A small network was trained on made-up records. Each row is its average activation on records with the value named, seen along a few directions.
Values that are neighbours, or in one group, have similar rows; names and order tell nothing.
Strong random noise was added to every row along 8 fixed directions; ignore it. To show where, here is one row again and again, with new noise each time:
[-284   99  -39 -259 -140   85  111 -246  -17  -80  -14   73 -215   11
  -61  -11   84  -22  297  -26]
[ 121  127  130   65  203   44   74  -89  -84   40  -42   64   28  170
   10 -155   -8   29   60   75]
[ -66 -351   76  510 -126   31  642  290  129 -486 -258  361 -288 -168
 -103 -582  -44   12  238  153]
[  -1 -216  -44  143  -45  128 -100  298 -121  151 -160  169 -182   97
  183  514  -58 -198   -8 -171]
[ 398  323  176  168  408 -111  211   45 -114  -50  -23 -128   73 -169
  -21 -204   20 -224  184 -214]
[ -75  -50  141   -9 -167   95 -132  227  249   82 -182  663  -20  139
   85 -105    0   -6  276  176]
[ 279 -120   77  204  -91   53 -101  264  -38  -82  -91 -172  113 -253
  -59  -54   45 -330  269 -123]
[ 258  -99  -58  328  -93   54  180  467    2  176  133 -374  209 -374
  -86  152  126 -148   13 -174]
[-111  -90  -65  180  158   88  342 -185 -243   16   76 -199  -72  337
    8  -27  -19  285 -326  182]
[  65  -24  121  224 -120  256  312  309  204  277  -39  273  -22 -164
 -137  -91   72  107  308   68]


Values of Lilu:
j7: [-244 -116 -103   92  -81 -118   54  170   24 -149 -162  297 -215 -120
   14  148  -66 -159 -110  -96]
j12: [-269   86 -150 -372   29 -267 -161 -104  -56 -301  -57  295 -121  171
  174  287  -66  -65 -210  -54]
j15: [-117  116  111  -80   36  330 -126   43  210  483 -250  783 -308   80
  -54  240 -144  174  354   68]
j2: [  91 -164  194  178   81   55   -2  -71  -63 -246 -142   77  115  186
  -80 -399 -123   73 -142  429]
j4: [-215  177 -232 -175 -207 -204  308  116  241  -18  275  158   -7 -199
   65   60  157  210    4 -165]
j9: [ 162  -77 -179   16   40 -238 -243  194  -61 -229   30  -76  113    5
  275  215   14 -279 -271 -134]
j1: [ 169   28  147   62  375    0 -172  -48  -70  169 -207  301  -72  398
  205   47 -184 -104  -89  -85]
j13: [ 262 -285   91   44 -131  -60 -590 -256  -10 -314  -90 -325  148   68
  -94 -301  -66 -133    3  125]
j3: [-124 -128    9  158  163  -19  473 -105  -43 -365 -146  150 -524 -161
   80  -44 -132    8   76 -281]
j5: [ -67 -332 -293  116 -275   44   78  299   74   97   52 -270  -49 -253
   91  372   21 -114 -122 -294]
j10: [ -33  116   38  144  -14  218  322  -43   51  217  -57    9 -249 -160
 -184  201 -116  272  118  -82]
j11: [ 378 -151  217  311  -50  -60 -178  288  116 -182 -169 -161  171 -330
 -170 -537  -32 -332  190    5]
j14: [ -90   96  -69   24  271   17  384  -77 -183   56   17   -5 -292   60
   55  224  -19   -6  -27 -157]
j6: [  58   81  201 -205  123  134   -5 -363 -148   54   55  -79  -39   70
 -169  -56 -129  246   77  164]
j8: [-222  -28  -53 -107 -110 -307  -31   -9  236 -140  158  -80  235  -77
   49 -381  100  287 -404  245]
A value of Lilu combines one of 3 hidden first parts with one of 5 second parts; all combinations occur once.
j2 and j1 share the first part; j2 and j12 share the second. Which value has the first part of j12 and the second part of j1?
> j5
j7 and j14 share the first part; j7 and j10 share the second. Which value has the first part of j10 and the second part of j14?
> j4

Values of Ponub:
g4: [ 421  -16  144  149  248 -140 -208  -63 -183 -162   60 -385  285   98
   42 -164 -111   93 -319  117]
g8: [-173 -114   83  170 -237  149    4  -66  251   -7 -178  399 -122   78
 -174 -414  -95  189  162  247]
g15: [-125  347   95 -197  345 -158   33 -215  -78  110  182  -33  166  285
   23  -84   45  188 -348  210]
g11: [ -25 -206 -255  -10 -144   17 -266 -130  -93  -23  221 -583  197   13
   55  210  -40   17 -457  -57]
g14: [  61  -97 -149  291   17 -247  430   83   61 -326  200 -269  134 -257
   58 -422   10  260 -319   12]
g7: [-107  212   84  -72   87  -25  452  -31   21 -281 -231  567 -453  -90
   27 -130  -51 -159  597 -190]
g1: [-194 -190  -73  -18 -345 -145   99  171  120 -337  103   -2  139 -189
  -55 -111   72   26   27  215]
g3: [  39 -124   48   91   87   66 -128 -258 -219 -300 -304  115 -274  180
  -66    7 -232  -57  -40   55]
g10: [ 153  149 -145 -211   91 -317 -708  282 -179 -110 -147  -40  141 -105
  288  495   83 -807  107 -433]
g2: [  22 -316  -90 -236 -177   85 -785  -56 -158  282   11 -126  113  379
  194  505    6 -200 -130  -88]
g5: [-240 -330  -85  -16 -109  199 -117 -135 -113  112 -142   10 -273  378
  143  117   -6   15 -128   96]
g6: [-255  268 -153 -310 -160  -35  309  -66  102    5  202  -87   70 -209
  -86  -80  236   -2  243  -94]
g9: [-112  195   98 -186   68 -175 -142   11  206  -49 -171  371 -104  -77
   12  -83  -64  -72  109   -5]
g12: [ 325 -284  118  142 -171  271 -141 -263 -203 -202  -37 -627   16  -84
 -245 -263   45 -163  413  -18]
g13: [ -85 -232 -102   10 -130  -88 -119  169  -94 -114   95 -217  182  -35
   55  241   26  -56 -318   71]
A value of Ponub combines one of 3 hidden first parts with one of 5 second parts; all combinations occur once.
g4 and g12 share the first part; g4 and g9 share the second. Which value has the first part of g9 and the second part of g12?
> g5
g13 and g6 share the first part; g13 and g1 share the second. Which value has the first part of g1 and the second part of g6?
> g7
